These are the activations of a small neural network, seen along a few directions. Each row is one input.
In each table, some parts of the input vary, and every possible input appears once, in random order.
Descriptions start from the smaller parts, as in this example, which fits no table here: line(4) and (point or (values(2) and ring(5)) or ring(11)).
Shared parts are said once, and a part with two or three values counts as separate values.
In the rows, zero is written as 128.

Other details of the inputs shift rows strongly along two fixed directions, in all tables alike. That doesn't count.
To show where, the next rows are all for the same input, with only those details redrawn:
[118  60 166 135  60 190  97 147 131 126 143]
[179 166 122 155 148  86 133 122 126 121 105]
[152 118 118 171 103 101 126 153 142 160 126]
[160 133 172 112 123 154 116 106 111  89 112]
[176 158 160 120 145 125 127 102 111  88 102]
[155 123 176 100 111 166 116 110 109  95 112]
[146 105 140 150  90 134 118 145 134 145 126]
[164 138 159 121 125 132 121 111 115 105 111]

A family of inputs:
R1: [ 85  78 144 132  93 167  84 123 104 178 176]
R2: [121  91 134 125  90 121 110 123 187 145 127]
R3: [ 79  56 145 124  86 228 119 107 173 167 143]
R4: [177 166 156 112 145 118 130  99 111  92  96]
R5: [ 97 165  63 162 131  82 104 137 173 207 163]
R6: [158 140 148  90 151 137 137 124 108  59 111]
R7: [122 180 170  83 159 149 110  79 131  82  86]
R8: [ 96  46 112 133 104 205 144 138 126 160 148]
R9: [109 135  70 147 165 107 195 129 133 145 124]
R10: [127 164  91 123 183  84 129 123 100 137 152]
R11: [126  54 147  92  96 164 116 130 126  92 139]
R12: [117 131  54 183 136  62 139 198 138 186 121]
R13: [110 143 153  90 153 159 124 123  89  97 151]
R14: [ 96  70 160 126  59 175 101 153 180 144 136]
R15: [ 77 136 104 101 147 114 141 133 112 123 169]
R16: [136 144  85 121 141  53 169 136 148 104 118]
R17: [134 159 137  96 159 101 169 131 126  54 115]
R18: [111 206  61 145 176  47 172 168 123 146 145]
R19: [149 127  75 196 139 117 147 123 136 203 124]
R20: [185 146 147 102 137 117 124  79 117  87 103]
R21: [ 80 122  63 168 127  68 156 197 139 165 128]
R22: [143 182 165 117 172 137 117  88  80 104 129]
R23: [104 165 167 100 151 154 108 101 133 111 129]
R24: [106  88 129 164  92 142  99 159 123 177 126]
The inputs of R3 and R9 match in every part but one. If R2 is changed in the same way as R3 into R9, which row does it become? -> R16
What is each input in this table made of? -> line(4) and (point or line(5))
Which other rows agree with R6 in the line(4) part? List them by row number. -> R8, R10, R11, R12, R13
Which other rows agree with R22 in the line(4) part? List them by row number. -> R1, R4, R19, R20, R24

A family of inputs:
R25: [118 176 140 116 164 137 114  94  97 113 132]
R26: [134  94 141 151  83 156 100 163 118 153 136]
R27: [123 108  53 180 116  72 159 191 121 184 145]
R28: [118  87 168 140  81 184  93 143 113 157 149]
R29: [143  90 146 135  76 148  95 141 148 141 137]
R30: [ 99 111  70 160 145 103 149 172 120 178 159]
R31: [112 113 124 148  99 121  97 129 152 182 150]
R32: [170 202 157  96 194 127 138  39 117  85  89]
R33: [117 111  78 150  96  73 139 177 157 159 143]
R34: [ 99 115 135 124 136 173 116 105  92 138 155]
R35: [ 75  85 187  63 104 209 131 133  91  64 154]
R36: [145 197 109 128 189 103 141  70 136 122 106]
R37: [174 189 166 118 159 125 122  80 138 101  90]
R38: [121  49 199  76  96 215 118 115  70  62 138]
R39: [153 215  49 159 219  39 158 126 106 163 122]
R40: [ 88  92 107 129 121 143 146 143 157 146 144]
R41: [115  44 185 119  50 199  96 143 146 112 123]
R42: [ 90  78  98 152  68 118 138 188 169 166 131]
R43: [108 133  42 178 119  35 156 195 175 186 156]
R44: [167 121  52 211 107  50 145 173 175 197 110]
R45: [107  39 163 111  52 163 103 156 138 112 150]
R46: [143  80 100 183  75 132 120 161 172 190 127]
R47: [180 189  90 174 149  47 125 125 157 174 120]
R48: [ 89 115 156  90 115 161 145 134 143  82 129]
R49: [149 193 178  93 172 142 120  58 124  85  92]
R50: [ 72  93 125 124 112 154 125 168 121 143 164]
R51: [ 98 128  96 157 112 107 103 133 158 183 159]
R52: [ 90  83 122 116 117 158 151 157 102 121 164]
R53: [126 164 113 106 178 120 143  90 138 120 113]
R54: [128  77 158 142  83 185 110 118 151 157 133]
R55: [113 116 135 112 115 136 139 155 103 106 131]
R56: [ 80 103 193  83 107 219  93  85 132  95 135]
R57: [143  72 104 177  91 127 122 172 113 167 140]
R58: [119 141 147 133 130 145 107 117 107 148 138]
R59: [ 85  99 159  72 121 169 117 117 129  89 156]
R60: [137 206 160  62 207 122 152  72 121  39  93]
R61: [184 179 180  94 155 144 121  79 126  61  77]
R62: [117  96  77 160  96  96 157 167 162 163 127]
R63: [139 169 157  59 185 141 170  73 114  30 102]
R64: [ 65  65 152  87  87 187  89 130 139 141 167]
R65: [116  48 193 108  63 211  93 146  98 102 139]
R66: [ 86 125  80 160 127 104 119 174 132 197 155]
R67: [189 164 153 103 148  99 120  96 120  68  99]
R68: [171 204 164  91 209 137 134  45  63  76 107]
R69: [180 189 174  78 176 108 146  78 114  26  68]
R70: [169 154 161 122 159 155 125  85  82 108 122]
R71: [210 208  64 187 186  39 153 135 108 157 102]
R72: [131 205  72 149 184  50 143 132 163 163 105]
R73: [184 207  74 170 178  11 161 156 112 129  97]
R74: [130  80  94 168  86 103 143 166 161 160 122]
What is each input in this table made of? -> line(5) and ring(10)
The inputs of R38 and R74 match in every part but the line(5) part. If R71 is changed in the same way as R38 into R74, which row does it become? -> R46
Start at R55 and move only the ring(10) part, one step at a time. The first step leads to R35. Which rows follow, in order? -> R50, R66, R25, R58, R28, R26, R65, R73
Start at R48 and move only the ring(10) part, one step at a time. The first step leads to R60. Which rows follow, in order? -> R72, R56, R49, R37, R61, R41, R69, R42

A family of inputs:
R75: [142 128 138 126 135 148 137 110  96 116 129]
R76: [ 92  67 114 166  68 135 100 182 133 192 177]
R77: [139 148 124 134 143 136 138  99 126 135 123]
R78: [110 126 147  86 131 149 122 107 133 100 127]
R79: [112 119 161  99 127 170 101  95 126 123 135]
R80: [198 194 103 173 149  50 135 115 160 143  78]
R81: [132 185  90 168 158  70 129 131 145 173 127]
R82: [ 92  81  96 174  90 143 112 161 156 202 149]
R83: [142 136 155 103 152 158 124  99  89  89 118]
R84: [108 131 130 109 131 133 131 121 134 117 122]
R85: [137 102 147 115 116 164 126 116  97 114 143]
R86: [108 109 121 117 121 135 127 130 150 129 133]
R87: [118 161  98 140 140  85 142 140 149 138 126]
R88: [109 134 154  94 127 150 133 129 122  90 132]
R89: [147 182 111 142 172  94 135 125 119 142 113]
R90: [130 147 122 113 138 104 137 136 119 102 137]
R91: [152 146  95 140 155  74 158 138 125 122 123]
R92: [195 158 115 169 128  73 132 134 136 130  88]
R93: [141 170 109 122 170  95 155 128 128 105 108]
R94: [ 83  64 109 145  75 143 124 182 137 164 152]
R95: [ 97  76  89 155  83 112 126 190 145 177 155]
R96: [112 142 126 110 129 118 128 125 146 117 136]
R97: [102  75  98 171  80 143 116 153 161 204 161]
R98: [120  99 186  78 118 193 101  99  86  87 139]
R99: [ 96  72  89 186  83 137 118 188 150 211 156]
R100: [121 142 139 103 136 128 138 126 112  87 127]
R101: [191 161 134 154 128  94 128 130 145 122  85]
R102: [132 164  98 129 163  89 149 121 141 122 109]
R103: [ 93  85 106 176  82 125 110 180 132 195 163]
R104: [128 132 118 119 145 119 145 133 116 102 120]
R105: [118 145 164 101 139 154 105  91 126 114 138]
R106: [125 152 137 136 141 127 121 132 121 138 136]
R107: [145 134 146 104 149 146 120 105  93  96 127]
R108: [121 100 157  83 128 163 127 119 106  73 132]
R109: [203 193 100 167 147  46 129 114 169 143  84]
R110: [114 131 134 108 132 136 137 138 125 110 124]
R111: [115 105 170 101 120 181 108 111  92 108 132]
R112: [154 176  96 141 175  72 170 130 133 121 108]
R113: [ 84  79 118 157  85 156 102 154 149 195 150]
R114: [191 135 144 138 115 105 117 124 129 109  98]
R115: [119  92 199  78 113 229 121  92  92  80 134]
R116: [146 148 117 125 158  98 162 121 115 101 114]
R117: [111  96 177  76 122 183 128  92 128  79 133]
R118: [116 111 149 108 125 171 107 101 130 127 135]
R119: [120 128 127 121 138 126 149 113 137 117 122]
What is each input in this table made of? -> line(5) and (point or (values(2) and line(4)))
The inputs of R97 and R75 match in every part but the line(5) part. If R117 is changed in the same way as R97 into R75, which row does it become? -> R116
The inputs of R88 and R90 match in every part but the line(5) part. If R93 is changed in the same way as R88 into R90, which row does it become? -> R108
Which other rows does R100 become when the values(2) part takes its other values? List them by row number. -> R103
Which other rows agree with R102 in the line(5) part? List them by row number. -> R77, R80, R81, R82, R84, R87, R113, R119
Which other rows does R99 become when the line(5) part takes its other values? List them by row number. -> R82, R83, R107, R118
Which other rows does R79 become when the line(5) part takes its other values? List them by row number. -> R89, R98, R111, R113
